These are the activations of a small neural network, seen along a few directions. Each row is one input.
In each table, some parts of the input vary, and every possible input appears once, in random order.
Descriptions start from the smaller parts, as in this example, which fits no table here: ring(8) and (point or (values(2) and line(4)) or line(9)).
Shared parts are said once, and a part with two or three values counts as separate values.
In the rows, 128 means zero.

Other details of the inputs vary at random and push rows far along three fixed directions, the same in every table; ignore that.

Table:
r1: [112 129 110 128 111 123 135 128 148  84 124 102]
r2: [132 124 124 136 156 106 118 113  70 151 125 123]
r3: [108 136 128 119 111 152 122 148 154  94 125 104]
r4: [135 128 116 138 119 115 149 113 159 116 140 135]
r5: [129 163 137 152 103 166 145 136 229 143 170 152]
r6: [134 162 120 153 140 164 114 132 178 195 147 173]
r7: [134 134 106 158 132  96 124  98 125 151 138 149]
r8: [128 100 139 101 138 107 140 131  78  77 112  84]
r9: [122 108 128 106 137 114 111 130  56 125 105 109]
r10: [119 126 150  90 122 173 131 166 139 104 110 113]
r11: [127 130 132 133 111 129 145 127 164 104 131 129]
r12: [125 118 130 119 110 118 143 127 149  82 130 109]
r13: [125 121 116 151 123  87 124 103  99 128 127 128]
r14: [144 144 116 163 123 109 147  98 175 160 160 166]
r15: [148 115 121 133 139  94 135 101  87 166 140 146]
r16: [113 123 152  83 145 190  90 185 102 127  83 117]
r17: [140 154 136 132 135 176 131 140 173 191 149 170]
r18: [134 150 100 168 124 112 131 101 172 158 161 153]
r19: [147 104 137 112 151 106 119 118  53 168 117 145]
r20: [125 154 131 144 106 159 149 135 224 118 149 143]
r21: [128 133 132 120 147 152 103 143 102 168 110 148]
r22: [124 127 151 101 119 162 127 159 145 113 125 116]
r23: [138 141 112 172 102  90 158  89 195 118 171 143]
r24: [118  93 145  75 126 131 129 156  74  63  80  87]
r25: [132 135 150  93 142 194 115 173 142 158 120 141]
r26: [123 124 116 143 141  96 132 108  98 108 122 106]
r27: [121 131 138 103 117 168 136 159 173  93 118 115]
r28: [131 123 128 145 110  97 148 107 138 113 140 129]
r29: [122 113 136 113 111 120 140 134 136  72 114 104]
r30: [128 124 125 139 130 109 112 118 100 145 132 131]
r31: [113 136 117 128 111 136 127 138 166  88 131 109]
r32: [118 138 135 120 147 163 116 154 140 115 112 115]
r33: [147 140 139 127 150 159 122 135 127 202 130 175]
r34: [119 118 115 131 117 102 124 118 120  89 124 105]
r35: [131 111 131 130 114 100 141 117 125  92 123 119]
r36: [121 143 104 172  99  96 140 101 189  98 159 125]
r37: [134 119 105 148 106  72 162  85 135  98 154 116]
r38: [145 150 149 131 163 175 124 146 150 192 135 165]
r39: [111 118 130 120 118 126 118 142 118  84 102 105]
r40: [143 120 118 148 164  88 115  98  63 168 129 138]
r41: [138 120 160 100 145 159 108 156  89 174 118 145]
r42: [131 113 135 118 140 112 147 125 106  92 111 105]
r43: [110 152 130 111 117 194 118 171 192 115 131 116]
r44: [120 110 114 119 123  99 123 120  88  96 118  99]
r45: [116 100 126 108 124 102 114 133  74  77  98  90]
r46: [138 131 110 148 140 103 120 100  95 180 142 150]
r47: [121 123 121 114 137 138 112 141 112 123 107 122]
r48: [135 137 107 160 131  98 124  96 123 168 154 150]
r49: [147 114 131 138 136  86 133  97  75 168 138 148]
r50: [139 122 117 147 143  92 111  99  74 179 136 148]
r51: [114 120 104 150  96  76 143  97 137  64 139  94]
r52: [140 148 130 163 118 128 144 111 185 161 156 168]
r53: [131 112 128 118 120 102 143 115 102 112 131 117]
r54: [110 145 134 124 116 163 118 154 165 112 121 119]
r55: [136 119 124 139 146 101 109 110  68 166 112 148]
r56: [141 143  98 175 136  93 131  85 135 181 150 167]
r57: [132 114 133 121 134 103 149 115 101  94 129 100]
r58: [125 130 144 105 162 165 101 158  88 151 111 118]
r59: [141 147 150 124 140 177 120 145 146 202 145 169]
r60: [124 132 114 137 125 115 126 116 120 135 135 125]
r61: [124 122 116 143 142  96 132 110 103 102 116 109]
r62: [114 125 134 112 121 140 111 147 117 106 116 105]
r63: [125 125 128 134 104 107 151 116 152  91 136 116]
r64: [105 158 122 134 105 172 131 152 212 100 137 120]
r65: [139 125 143 103 149 161 120 150 105 169 110 150]
r66: [129 115 122 121 112 105 149 115 124  93 135 108]
r67: [106 134 133  96 119 179 114 174 159  85 109  97]
r68: [133 124 124 142 130  97 157 104 130 104 138 114]
r69: [134 147 126 137 150 156 107 135 127 196 126 166]
r70: [133 129 149  95 139 176 117 161 122 157 123 136]
r71: [125 122 150 103 153 166  87 165  80 164  93 140]
r72: [128 109 145 107 122 126 128 142 111 100 115 113]
r73: [117 124 135 119 125 134 110 141 104 124 118 116]
r74: [139 150 143 133 135 173 125 143 178 179 141 169]
r75: [119 120 148  80 124 177 125 175 141  92 107 104]
r76: [127 122 110 151 126  87 128  99 107 123 124 130]
r77: [129 111 127 123 112 101 144 114 123  92 135 109]
r78: [124 151  93 178 105  95 149  88 188 122 163 136]
r79: [110 118 120 123 112 112 129 127 119  75 113  95]
r80: [141 121 152  98 150 160 111 150  87 182 121 149]
r81: [137 117 125 136 148 103 105 114  68 165 112 146]
r82: [144 116 133 132 139 104 131 105  85 170 129 152]
r83: [114 135 145  92 112 184 138 171 175  89 116 106]
r84: [137 141 114 165 120 101 164  97 190 101 166 124]
Description of these inputs: values(2) and ring(6) and (point or line(6)).
Question: Changing only the values(2) part turns r75 into r67. The same change can be made to r52. Which row results?
Answer: r39
Question: Changing only the values(2) part turns r76 into r20. The same change can be made to r55. Which row results?
Answer: r11
Question: Changing only the values(2) part turns r31 into r19. The same change can be made to r60. Which row results?
Answer: r66
Question: Change only the line(6) part in r46. List by row number the other rows that result.
Answer: r3, r9, r51, r60, r73
Question: Change only the values(2) part in r18. List by row number the other rows that result.
Answer: r25
Question: Change only the ring(6) part in r8. List by row number the other rows that result.
Answer: r38, r42, r57, r68, r84
Question: A walk changes only the line(6) part. It starts at r47 and steps to r6. List the rest of the walk in order.
Answer: r7, r16, r81, r71
Question: List by row number the other rows that have the values(2) part and the ring(6) part in common with r79.
Answer: r1, r13, r26, r54, r64, r78
Question: Change only the values(2) part in r79. List by row number the other rows that result.
Answer: r82
Question: A walk changes only the ring(6) part. It starts at r61 and steps to r32. List the rest of the walk in order.
Answer: r40, r58, r2, r26

Table:
r85: [140 138 154 116 175 173 129 153 124 155 116 136]
r86: [ 97 106 116 103  65 114 124 142 141  37 112  86]
r87: [117 144 149 116 155 175  87 163  96 169 123 122]
r88: [132 145 143 159  90 130 138 119 198 143 166 156]
r89: [132 143 125 149 104 139 135 124 199 146 134 175]
r90: [143 114 141  98 144 137 113 135  57 185 139 132]
r91: [121 101 142  84 120 132  99 151  45 134 113 103]
r92: [129 133 151 109 171 165 104 155  79 164 126 113]
r93: [123  87 143  65 124 142 102 162  54 119  67 128]
r94: [117 160  87 157 108 140 127 117 206 144 153 150]
r95: [140 133 170 111 123 169 133 153 155 155 144 147]
r96: [156  92 139 122 131  67 138  92  38 165 143 142]
r97: [115 159 121 146 145 169 110 149 177 142 116 143]
r98: [108 120 145  94  87 167 108 169 147 104 106 127]
r99: [153 130 115 205 123  30 172  46 145 131 183 142]
r100: [ 95 107 150  89  74 152 120 171 157  29  89  90]
r101: [143 131 161 112 164 169 134 152 127 150 113 141]
r102: [131 152 135 137 159 171 136 144 178 139 120 145]
r103: [ 81 137 107 132  95 131 122 145 175  19 115  65]
r104: [114 101 100 129 130  67  98 102  27 112 102  99]
r105: [136 128 128  93 159 165 121 148  95 164 126 125]
r106: [121 131 128 139 102 129 142 129 189  85 112 137]
r107: [131 124 100 126 124 117 112 119 107 170 124 156]
r108: [129 162 124 145 137 158 132 129 173 162 174 128]
r109: [134 138 156 157 133 127 119 125 133 157 140 147]
r110: [148 140 143 130 124 149 158 127 186 147 150 159]
r111: [146 157 106 185 153 103 160  85 175 149 170 144]
r112: [122 121 144 110 106 133 173 143 185  25 119  87]
r113: [133 116 159 101 113 148 108 151  97 165 127 145]
r114: [142 115 171 122 143 127 105 137  62 181 115 154]
r115: [151  84 118 118 122  52 165  82  64 107 129 120]
r116: [147 112 122 100 144 128 128 124  81 180 116 160]
r117: [108 151 119 122 114 177  90 157 155 159 132 139]
r118: [153 110 151 107 169 133 127 133  69 176  92 166]
r119: [133  69 111  97 110  50 160  97  57  48  94  93]
r120: [ 93 118 152 105 101 156 114 176 151  30  82  81]
r121: [146 141  99 206 135  36 163  46 138 134 188 129]
r122: [126 155  86 184 139 103 123  92 161 156 146 154]
r123: [140 149 134 150 145 151 148 129 193 141 128 158]
r124: [110 156 134 146 141 171  91 155 150 153 117 139]
r125: [159  99 111 125 138  64 151  79  56 163 143 145]
r126: [102 105 124 102 113 107 113 138  72  53 112  53]
r127: [124 148  97 145 139 135 108 121 139 164 128 148]
r128: [139 137 125 138 101 120 152 112 168 142 182 137]
r129: [128 157 127 127 160 178 133 146 168 144 142 124]
r130: [135 109 138 101 122 130 149 134 132 100 103 132]
r131: [126 126 139 145 154 120  90 128  73 166 101 147]
r132: [112 130 148 124 119 137 150 146 169  32 131  66]
r133: [129 156  95 138 130 153 142 123 192 150 152 144]
r134: [120 112  63 159 108  32 177  60 138  32 142  76]
r135: [150 112 104 133 171  75 135  84  38 167 135 125]
r136: [115 149 109 140  93 149 110 135 176 152 149 149]
r137: [145 139 115 127 131 141 147 121 153 165 160 144]
r138: [136 109 149 100 125 134  99 139  55 189 129 145]
r139: [119 106  88 147  92  33 169  71 117  31 165  59]
r140: [127  95 127  60 146 150 117 159  54 123  82 107]
r141: [144 117  94 152 172  66 134  78  58 157 122 135]
r142: [125 148 139 144 134 164 119 148 182 141 111 158]
r143: [139 119  93 147 107  78 130  85 120 159 139 164]
r144: [136 154 102 198 133  94 136  86 183 148 145 167]
r145: [124 157 147 164 130 146 120 132 173 144 150 136]
r146: [117 156 152 139 144 177 101 160 147 153 136 126]
r147: [115 113 174  84 108 158 146 172 151  34 109  73]
r148: [115 140 133 106 158 181 129 168 152  95  95 103]
r149: [110 138 111 140  94 120 128 122 160  99 160  98]
r150: [116 104 167  89 125 153  94 173  73 110  70 123]
Question: Describe the family of inputs behind these rows.
Answer: ring(6) and ring(11)
Question: Changing only the ring(6) part turns r133 into r105. The same change can be made to r134. Which row results?
Answer: r135
Question: Changing only the ring(6) part turns r147 into r118. The same change can be made to r96. Which row results?
Answer: r119
Question: Change only the ring(6) part in r144. List by row number the other rows that result.
Answer: r85, r102, r131, r132, r145
Question: Change only the ring(11) part in r100. List by row number the other rows that result.
Answer: r86, r98, r103, r104, r117, r120, r124, r131, r136, r150
Question: Change only the ring(11) part in r126. List by row number the other rows that result.
Answer: r87, r88, r91, r109, r113, r114, r138, r145, r146, r149
